A = |  -1 |  69 |  -2 | -78 | -38 |  60 | -10 |  21 |
Read off the entry just left of 69.
A: -1
The entry just left of 21: -10

a =
[[6 5 6 6 5 5 6 3 5 5 5 4 4 5 6 6]
 [7 5 3 6 5 7 7 2 6 3 5 4 4 7 5 6]
 [6 5 5 6 5 5 6 1 6 3 5 4 4 6 6 5]
 [7 5 5 6 5 6 6 3 5 5 5 3 4 6 6 6]
 [7 5 6 6 5 5 6 2 5 4 5 3 4 5 6 6]
 [6 5 6 6 5 5 6 4 5 5 5 4 4 5 6 6]
 [6 5 5 6 5 5 6 4 5 4 5 5 5 5 5 5]
 [7 5 4 6 5 7 7 2 5 4 5 3 4 7 6 7]
 [6 5 5 6 5 5 6 3 6 4 5 5 5 6 5 5]
 [6 5 4 6 5 6 6 1 6 3 5 4 4 6 5 5]
 [8 5 5 6 5 7 7 2 4 5 5 2 3 6 6 7]
 [5 5 5 5 5 5 5 5 5 5 5 5 5 5 5 5]
 [7 5 4 6 5 6 6 4 5 5 5 4 4 6 6 6]
 [6 5 5 5 5 6 6 4 5 5 5 4 5 6 5 6]]
Counting starts at 1.
The entry directly below the largest entry: 5
What is the entry in the bottom-left corner? 6
What is the entry at row 2, column 1? 7
What is the top-right entry? 6
What is the entry in row 1 and column 1? 6
The entry in row 3 and column 1: 6
What is the bottom-right entry? 6
The entry in row 2 and column 2 is 5
The entry just right of the largest entry: 5
The entry at row 1, column 2: 5
The entry at row 1, column 3: 6
What is the maximum? 8
The entry at row 3, column 2: 5
The entry at row 2, column 3: 3

M = | -34 | -18 |  99 |  30 |  30 | -28 | -32 | -36 | -52 |   1 |  24 |
Give the entry just left of -36.
-32
Give the minimum.
-52
The entry just left of the centre entry is 30
Give the entry just left of -18.
-34
Give the entry at the centre.
-28

data =
|  -3 | -30 |  16 | -22 | -29 |   6 | -14 |
|  70 | -40 |  15 |   6 | -78 |  -9 |  84 |
|   8 | -30 | -14 |  31 |  62 |  82 |  -3 |
|  -5 |  22 | -20 | -27 | -32 |  -3 |   4 |
|  27 | -12 | -31 |   1 | -32 |  75 |  77 |
|  -5 |   7 |  22 |  67 |  92 | -18 |  -7 |
|  -6 |  27 |   4 | -28 | -51 | -56 |   7 |
|  27 | -22 | -17 |  18 | -11 |  70 |  73 |
Counting starts at 1.
Give the entry directly above -11.
A: -51
Give the top entry of the column that holds the smallest entry.
A: -29
Give the entry just right of the smallest entry.
A: -9
Give the top-right entry.
A: -14
The entry in row 3 and column 3 is -14
The top-left entry is -3
The minimum: -78
The entry directly below 84 is -3
The entry just right of the largest entry is -18
Give the bottom-right entry.
A: 73
The entry at row 3, column 1: 8
The bottom entry of the column that holds the smallest entry is -11
The entry at row 3, column 2: -30
Give the entry in row 2 and column 1.
A: 70
The entry at row 1, column 2: -30
The entry directly below -20 -> -31
The entry directly above the largest entry is -32
Give the bottom-left entry.
A: 27
Give the entry in row 1 and column 3.
A: 16
Give the entry just left of -11.
A: 18

B = -178  -123   620  -180  -412  -254   424   379  -496   535   457  -602  -986
Find the entry just left of -180.
620
The entry just right of the centre entry is 379

Read these off the row that follows.
1) Find the 1st entry from the right.
2) Find the 3rd entry from the right.
3) Find the second entry.
4) Find the entry just right of -1.7.
5) Find the 5th entry.
6) Find the entry just right of the largest entry.
7) Find the smallest entry.
8) Find the first entry from the left.
array([ 0.8, -0.3, -0.1,  1.0, -0.9, -1.7, -0.1,  0.0, -1.3, -0.3, -0.6,
       -1.5,  1.6, -1.3, -0.6])
1) -0.6
2) 1.6
3) -0.3
4) -0.1
5) -0.9
6) -1.3
7) -1.7
8) 0.8

Questions about the table below.
1) Give the third entry on the diagonal from the top-right corner.
2) Give the last entry, reading row by row.
3) Give the entry in the top-left corner.
4) Give the top-right entry.
5) Give the smallest entry in the first row.
6) Give the bottom-left entry.
7) Give the fifth entry, reading row by row.
array([[5, 5, 6, 4, 6, 6, 6, 6, 5, 6, 5],
       [5, 5, 6, 4, 6, 6, 6, 6, 6, 6, 5],
       [5, 5, 6, 3, 7, 7, 6, 6, 5, 6, 5],
       [5, 6, 3, 8, 3, 3, 6, 6, 6, 6, 5],
       [5, 5, 8, 1, 8, 8, 6, 6, 5, 6, 5],
       [5, 5, 7, 2, 7, 7, 6, 6, 5, 6, 5],
       [5, 5, 8, 1, 8, 8, 6, 6, 6, 6, 5],
       [5, 5, 6, 4, 6, 6, 6, 6, 6, 6, 5],
       [5, 5, 6, 4, 6, 6, 6, 6, 6, 6, 5],
       [5, 5, 5, 4, 5, 5, 6, 6, 6, 6, 5],
       [5, 6, 4, 7, 3, 4, 6, 6, 6, 6, 5],
       [5, 6, 4, 6, 4, 4, 6, 6, 6, 6, 5]])
1) 5
2) 5
3) 5
4) 5
5) 4
6) 5
7) 6

Questions about the matrix below.
1) The entry just left of the largest entry?
2) The entry just left of -6?
[[-22, 10, 37, 7, -41, -6, 43, -54], [-16, -58, -50, 88, -33, 20, 67, -27]]
1) -50
2) -41

Read these off the row that follows.
1) What is the entry just right of -9?
2) What is the entry just left of the largest entry?
3) What is the fourth-last entry?
4) What is the first entry from the left?
|  -9 |  12 | -39 | -98 |  74 |  66 | -77 | -68 |
1) 12
2) -98
3) 74
4) -9

Read these off the table that follows. Indices start at 1.
1) Which number is the top entry of the column that holds the smallest entry?
2) Which number is the entry at row 2, column 1?
3) Which number is the entry in the bottom-left corner?
4) Which number is the top-left entry?
5) Which number is the entry just right of the smallest entry?
6) Which number is the entry just left of 16?
| -19 | -48 |   0 | -21 |  -6 |  19 | -23 |  -3 | -47 |  30 |
| -14 | -16 |  43 |  -1 |   6 |  18 | -10 |   0 | -25 |  32 |
|  -1 | -67 | -35 | -15 |   5 |   2 | -18 |  -6 | -52 |  31 |
| -16 | -46 |   0 | -17 |  -2 |  16 | -20 |  -2 | -45 |  31 |
|  -9 | -22 |  33 |   1 |  10 |  14 |  -8 |  -1 | -26 |  32 |
| -60 | -55 |   5 | -62 | -42 |  50 | -51 |  -2 | -71 |  27 |
| -16 |   9 |  79 |  11 |  12 |  22 |  -1 |   2 | -10 |  33 |
| -63 | -51 |  12 | -63 | -45 |  52 | -53 |   0 | -70 |  27 |
| -22 | -72 | -35 | -36 | -14 |  17 | -33 |  -5 | -64 |  30 |
|  17 | -35 |   3 |  19 |  30 |  -9 |   6 |  -5 | -22 |  34 |
| -27 | -17 |  47 | -13 |  -5 |  29 | -18 |   0 | -31 |  31 |
| -29 | -71 | -30 | -42 | -20 |  23 | -37 |  -5 | -67 |  29 |
| -42 | -41 |  18 | -38 | -23 |  37 | -35 |  -1 | -53 |  29 |
| -51 | -23 |  47 | -38 | -27 |  47 | -36 |   1 | -47 |  29 |
|  12 | -14 |  34 |  25 |  30 |  -3 |   9 |  -2 | -11 |  34 |
| -17 | -47 |   0 | -19 |  -4 |  17 | -21 |  -4 | -45 |  30 |
1) -48
2) -14
3) -17
4) -19
5) -35
6) -2

W = [337 120 701 547 536 555 591 438 516 819]
Report the first entry from the left.
A: 337
Report the entry just right of 555.
A: 591
The 2nd entry from the right: 516

Questions about the array below.
1) Read off the entry just right of the centre entry.
2) Read off the entry just left of 3328.
3) Read off the entry just right of 7645.
4) Read off the entry just left of 6967.
5) Read off the entry at the centre.
6) Read off the entry just right of 3817.
[[5227 3546 6378 3636 3817 6857 6608 4371 4336 6969 6062 4935 4024 6967
  5312]
 [6517 3946 6606 3328 4107 7645 4598 6245 4247 8487 2619 5371 3951 9295
  6217]
 [5560 2876 6465 4273 4314 7467 6467 4326 4521 8084 5491 4610 3648 9192
  5028]]
1) 4247
2) 6606
3) 4598
4) 4024
5) 6245
6) 6857

Questions about the matrix below.
1) Read off the third entry on the diagonal from the top-right corner.
2) Read off the largest entry in the last column.
3) Read off the entry directly below the largest entry.
4) Read off the entry in the bottom-left corner.
5) Read off the entry just right of the largest entry.
6) Read off the bottom-right entry.
7) Read off the 2nd entry from the end, reading row by row.
8) Read off the entry directly below -45.
|  41 | -28 | -38 |  40 |  27 |  46 |  15 | -31 |  67 |  34 |  52 |  36 |  34 |  36 |  29 |
| -38 | -22 | -30 | -30 | -19 | -50 | -44 |  -7 | -41 | -32 | -40 | -26 | -25 | -29 | -46 |
| -54 |  28 |  35 | -45 | -32 | -52 |  -8 |  31 | -76 | -41 | -52 | -37 | -46 | -41 | -23 |
|  25 | -60 | -76 |  40 |  30 |  22 | -48 | -68 |  44 |  32 |  26 |  29 |  31 |  28 | -42 |
1) -46
2) 29
3) -41
4) 25
5) 34
6) -42
7) 28
8) 40
